A small network was shown many inputs. Here are its activations along a few directions, one row for each input.
In each table, some parts of the input vary, and every possible input appears once, in random order.
Descriptions start from the smaller parts, as in this example, which fits no table here: one of 2 separate values, together with either a single point or one of 9 places along a line or (one of 4 places along a line, together with one of 5 places around a ring).
Shared parts are said once, and a part with two or three values counts as separate values.

Other details of the inputs vary at random and push rows far along two fixed directions, the same in every table; ignore that.

Table:
r1: [-20 -35  -2 -38  29 -37  33 -29 -10 -41 -40]
r2: [  0  17   4   1  -3 -10  25 -14   8  25   7]
r3: [-24   2 -13  42 -47  18 -10  39  11  33  27]
r4: [ -6 -10  -8  10 -12   9  -7   6 -12   2   8]
r5: [  8   6   6   0  -5  23  -5  12 -24   3   6]
r6: [  6   3  13  -9  32 -28  -2 -43   9 -15   9]
r7: [ 20  -2  -7 -15  24  -3 -12  -3 -19 -20 -10]
r8: [-11   3 -13   9  -3  12  -2  22  13   0  -6]
r9: [  2 -14  12 -37  37  -9  17 -20 -20 -37 -35]
r10: [ -4  21 -12 -14 -16 -13   3  -8  16   6  12]
r11: [ 51   6  12  -3  66  30 -67  -6 -26 -22  13]
r12: [ 10  13 -30  30 -44  23   9  18  23  46  22]
r13: [-29  -4 -11  34 -35  21  -8  38  13  38  26]
r14: [-24  13  -8  17 -49  51   9  35  -1  32   9]
r15: [ -3  15   6   7  -6  -1 -18 -24  13   1  24]
r16: [ 16  15  -2 -21  27 -24   5 -26  13  -8   3]
r17: [ 13 -15   2 -40  44 -31   9 -23 -17 -47 -40]
r18: [ 49  21  33  27  58  44 -77   9 -18  -8  33]
r19: [ -84  -65    4  -87  -28 -115  123  -41    7  -10 -102]
r20: [ -2  -3  -3  -4  16 -19   4   7   3 -20 -19]
r21: [  1 -12  -1 -15  26 -32   1   7  -5 -14 -11]
r22: [ 29   6 -14  -4 -13  -2   3  -3  15  -1  13]
r23: [-42  -9  -5  32 -58  43  -9   4  32  49  -8]
r24: [-47 -10 -30  -1 -85 -35  90  17  18  55  -7]
r25: [ -1 -34  17 -21  50 -57   0 -17 -13 -30 -14]
r26: [  2   8  -7  37 -21  72 -46  28  -2  35  40]
r27: [  3   2  16   3   9 -14  11   6 -11 -19 -16]
r28: [  0 -16   6 -22  15  -2  -4 -27  18  -5 -47]
r29: [ -8  -6 -17 -11  -6   9   2  19  -7  12   0]
r30: [ 34  31  14  68  13  82 -85  21   6   6  42]
r31: [-28 -12  -9  14 -12   4   7  14  14   3  -3]
r32: [  3  -5 -11 -20  21  13   1  -3  -5 -22 -23]
r33: [104  32  43   8  70  42 -78 -41 -19 -45  26]
r34: [ 65  36  17  44  51  53 -82   7  -9 -29  17]
r35: [-12  13 -27  22 -46  40   4  36   3  25   4]
r36: [ 58  37  40  -4  67  13 -46 -43  -9 -26  18]
r37: [ 29  -8  10 -18  54 -43 -14 -14 -16 -45 -20]
r38: [-10  -6   4  -8  -1  15  -2  15 -19  17   9]
r39: [ 17   0  10   2  43 -26   0 -49   3 -10   1]
r40: [ -5 -11  14 -15  20 -24  11   7 -13  -8  -8]
r41: [ 11  22  21 -25  16 -18  -1 -31  -5 -17   6]
r42: [ -2  12 -20   0  -5 -17  25 -10  20  25   3]
r43: [ -9  19  -7  26 -46  55   3  34  -6  28  12]
r44: [-10  -7  -8  13 -21  12   5   6  -8  -2  -5]
r45: [-29 -32   0 -52   3 -47  57  -5 -23  -8 -32]
r46: [-15  -6   7 -11  10  -9  19   6  -2 -15 -19]
r47: [-10 -33   6 -36  35 -46  27 -32 -16 -47 -39]
r48: [-17   5   7  11 -17   3  13  24   1   4  -4]
r49: [-37 -12 -18  18 -45  27  -4  33   0  44  27]
r50: [-15  -6  -2  25 -18  -5   6  16   5   0  -2]
r51: [-60 -14 -27  -9 -94 -36  66  10  31  35  10]
r52: [  8  -1  19  -3  18 -22   0   4 -20 -19  -6]
r53: [ 43 -21  19 -23  49 -46  -3 -55  -7 -53 -11]
r54: [ -5   2 -18  42 -49  20   5   5  19  45  28]
r55: [ -2  24 -24  10 -62  24   1  24  28  35  32]
r56: [ 16  19  12 -10 -20   0   1  -8   4   0  16]
r57: [-25   5 -18  25 -33  16 -11  51  14  43  25]
Each input here is: one of 3 separate values, together with either a single point or one of 6 places around a ring or (one of 2 separate values, together with one of 6 places along a line).
- The inputs of r38 and r11 match in every part but the choice among 3 separate values. If r14 is changed in the same way as r38 into r11, which row does it become? => r17
- The inputs of r2 and r39 match in every part but the choice among 3 separate values. If r27 is changed in the same way as r2 into r39, which row does it become? => r50
- Which other rows does r35 become when the choice among 3 separate values takes its other values? List them by row number. => r43, r44
- Which other rows does r38 become when the choice among 2 separate values takes its other values? List them by row number. => r18

Table:
r58: [ 33 -11   4  -6  31 -15 -19 -41   4 -22  -1]
r59: [-72 -38 -19 -52 -56 -68 100  27 -21   8 -23]
r60: [ 22  -7  29 -13  40 -52   9 -40  -2 -27 -10]
r61: [ 34  -3  17  -3  30 -24 -12 -34   1 -16  -1]
r62: [ 16   5  23   1  36 -26  -8 -34   6 -24   1]
r63: [ 54  26  29   4  40  97 -59 -21 -25 -21 -12]
r64: [ 40  15  36  16  41  90 -75 -20  -7 -19 -23]
r65: [  6  39  -1  24 -32  27   1  12  15  29  38]
r66: [-14 -30  15 -30  18 -95  56 -42   0 -25 -30]
r67: [ -3  12 -13  16 -42   5  12   5  13  38  22]
r68: [  4 -20  21  -8  33  34 -12 -34 -11 -32 -48]
r69: [-11 -35   3 -34  10 -90  51 -43   0 -22 -31]
r70: [ 55  41  16   4  40  33 -45 -26  -1 -20  30]
r71: [ 36   1  -2 -15  41  -5  -3  14 -28 -38 -17]
r72: [ -2  22  -8  -4 -15   1   3  -7  20  13  14]
r73: [-60   6 -43  72 -79  76 -13  86  23  88  39]
r74: [-45  19 -42  72 -95  78 -11  98  31  77  31]
r75: [-106  -46  -27  -54  -77  -87  113   31   -5   22  -37]
r76: [ 23  13  26  -1  36 -23 -12 -30   7 -20   1]
r77: [-23  27 -17  28 -54  32  -3  20  39  48  31]
r78: [-52 -48 -12 -45  18 -82  60   9  -4 -12 -56]
r79: [-57   4 -24  19 -73  44   4  63   5  71  31]
r80: [ 42  12   3 -25  29  -7 -11 -37  -1 -22   5]
r81: [-60  -8 -21  49 -74  42  -1  53   4  52  32]
r82: [ 17   1  12 -11  37 -24 -11 -40  11 -28  -4]
r83: [-17  35  -7  28 -51  23   7  21  25  47  35]
r84: [ 34   3   8 -16  42 -14 -27 -43  12 -28  -3]
r85: [ 62  29  26  17  58  80 -87   9 -36 -10  44]
r86: [  3 -22  22 -15  51 -11 -27  -6 -17 -22 -10]
r87: [ 13  18 -21  13 -41  30   0   5  13  31  32]
r88: [ -5  18 -27  24 -61  36  -1  16  24  52  33]
r89: [ 44  16  26  -6  36 -20  -2 -35 -15 -20  11]
r90: [ 42  22  29   9  36  91 -65 -22 -15 -17 -22]
r91: [-98 -58 -39 -21 -71 -89 111  30   8  -3 -47]
r92: [-17 -37  -6 -58   3 -80  78   1 -30 -51 -45]
r93: [ 29  -4  18  16  35  13 -39  10 -10 -42  -5]
r94: [ -7  12 -22  29 -58  34  -8  16  31  48  31]
r95: [-20 -22  -4 -27  -4 -48  39  10 -14 -36 -33]
r96: [ -9 -28  -6 -43  24 -73  35 -51  11 -33 -32]
r97: [-70 -22 -21  28 -58  21  14  46   8  53  21]
r98: [ 41   8   7 -17  70  12 -30   6 -34 -29  -3]
r99: [  6 -18  26  -9  41 -12 -27  -5 -21 -33 -11]
r100: [  3  28 -23  17 -39  35 -15   5  25  36  27]
r101: [-26  -2 -28  53 -36  39 -10  53   8  27  10]
r102: [ 55  32  13  30  65  74 -95  19 -19  -6  23]
r103: [ 12   0  17 -16  18 -49  25 -32  -5 -12  -5]
r104: [ 27   1   1 -10  44  -9 -19  11 -18 -36 -25]
r105: [ 23  -6   7 -28  13 -46  30 -33 -10 -16  -6]
- The inputs of r66 and r89 match in every part but one. If r101 is changed in the same way as r66 into r89, which row does it become? => r71
- The inputs of r81 and r75 match in every part but one. If r97 is changed in the same way as r81 into r75, which row does it become? => r79
- Describe the family of inputs behind these rows. => one of 4 places along a line, together with either a single point or one of 5 places around a ring or one of 6 places around a ring
- Which other rows does r94 become when the place on the ring of 6 takes its other values? List them by row number. => r60, r61, r76, r77, r84
- Which other rows does r100 become when the place on the ring of 6 takes its other values? List them by row number. => r67, r72, r83, r88, r103

Table:
r106: [-15  27  -7  27 -53  55  -6  42  13  35  13]
r107: [  6  -4  -8  16  16  31 -44  14  -1   0   4]
r108: [ 29   2  38  -4  49   2 -23 -21 -17 -42  -9]
r109: [-25 -18  24 -12   8 -30  16  -5 -18 -18 -11]
r110: [-28 -19 -29 -21 -12 -27  27  10  12  -2 -36]
r111: [-52 -39 -15  -6 -17 -28  24  18   3  11 -13]
r112: [ -3  11 -18  11 -29  50 -11  37  -9  28  17]
r113: [ -4 -31  23 -41  42 -42  12 -23 -33 -45 -20]
r114: [-26  -7   2 -22 -21   1  37 -62  32  12 -23]
r115: [ 15  23 -16  41 -32  16  -7   6  23  11  28]
r116: [ -1  -4  -5 -21 -17 -61  33  -7  13  23  29]
r117: [ 45  34  14  14  33   9 -42 -10   9   4  56]
r118: [ 23  39  -9  39 -11  27 -26  10  18  20  42]
r119: [ 75  10   4  38  18  18 -50 -24  11 -28  19]
r120: [ 17   7  10  -6  17  34 -32   6 -18 -20  11]
r121: [-22   2  -5  35 -33  42  -3  39  -8  42  26]
r122: [ 26 -11   1 -49  49 -28  20 -21 -26 -48 -44]
r123: [ 17  14  -4   4   3  30  -1  14  -7   1 -11]
r124: [-28 -25   1  -7  12 -42  18  -5   6 -11 -37]
r125: [ -50    5  -16  -18 -100  -12   70  -22   32   69    3]
r126: [ 45  43  11  22  36   7 -50 -16   1  -3  42]
r127: [-39   0 -22 -25 -53 -14  47  22   2   9 -21]
r128: [  8   6   7  14   4  25  -5  14 -10   9  -2]
r129: [-15 -17  10  23  17  -1 -25   6  -1  -1   0]
r130: [-13 -18  -6 -14  16 -30  17  -1  12 -16 -43]
r131: [ 15 -29  15 -37  59 -33   4 -21 -40 -40 -22]
- Describe the family of inputs behind these rows. => either one of 2 separate values or one of 6 places along a line or (one of 3 separate values, together with one of 6 places around a ring)
- Which other rows does r128 become when the choice among 3 separate values takes its other values? List them by row number. => r108, r124
- Which other rows belong to the same alternative as r114? List them by row number. => r125

Table:
r132: [-17   1  -7   3 -28 -20  23  16   5  21  13]
r133: [-16   9   1  -1 -25   2  18   3   3  21   9]
r134: [-20  -5 -20  13 -26 -20  19  13  21  16   7]
r135: [  7 -17  20 -12  41 -11 -17 -14 -19 -32 -15]
r136: [ 12 -12   9  -8  32 -36  -3 -26   4 -18  -9]
r137: [  3 -13  20 -16  41  -6  -9 -16 -17 -29 -25]
r138: [-25  -5  -5   7 -28  -5   8  -4  17  20   8]
r139: [ 16  -2  19 -18  28 -25  -3 -25 -13 -23   2]
r140: [ 15  -8   8 -13  25 -16   1 -37   1 -19 -17]
r141: [ -4  13 -10  -2 -33   4  22   9   7  10  -1]
r142: [-11   5 -15   3 -34   4  19  -1  21  12  -9]
r143: [ 42  42  18  55  13  94 -86  -4  13  22  44]
r144: [ 18  -7  10 -14  31   1  -6  -9 -11 -36 -30]
r145: [ 19 -12   8 -28  49  -3 -15  -5 -26 -34 -19]
r146: [-14   7 -18 -18 -32  -7  32  19  -3  23  10]
r147: [-26 -10 -17  13 -18  -8  11  33   0   8  -1]
r148: [-29 -14  -9  10 -19  -6  11  28  -1  15  -4]
r149: [-11   4  -7  -2 -33   1  26   5   2  18   5]
r150: [-12   4 -14   8 -26 -18  22  22   6  13  17]
r151: [ 24  -3   3 -27  38 -16  -8 -28  -5 -23 -11]
r152: [ 28  24   7  47   2  92 -67  22  -6  15  26]
- The inputs of r140 and r149 match in every part but one. If r151 is changed in the same way as r140 into r149, which row does it become? => r146
- Describe the family of inputs behind these rows. => one of 3 separate values, together with either a single point or one of 6 places along a line
- Which other rows does r147 become when the choice among 3 separate values takes its other values? List them by row number. => r134, r150
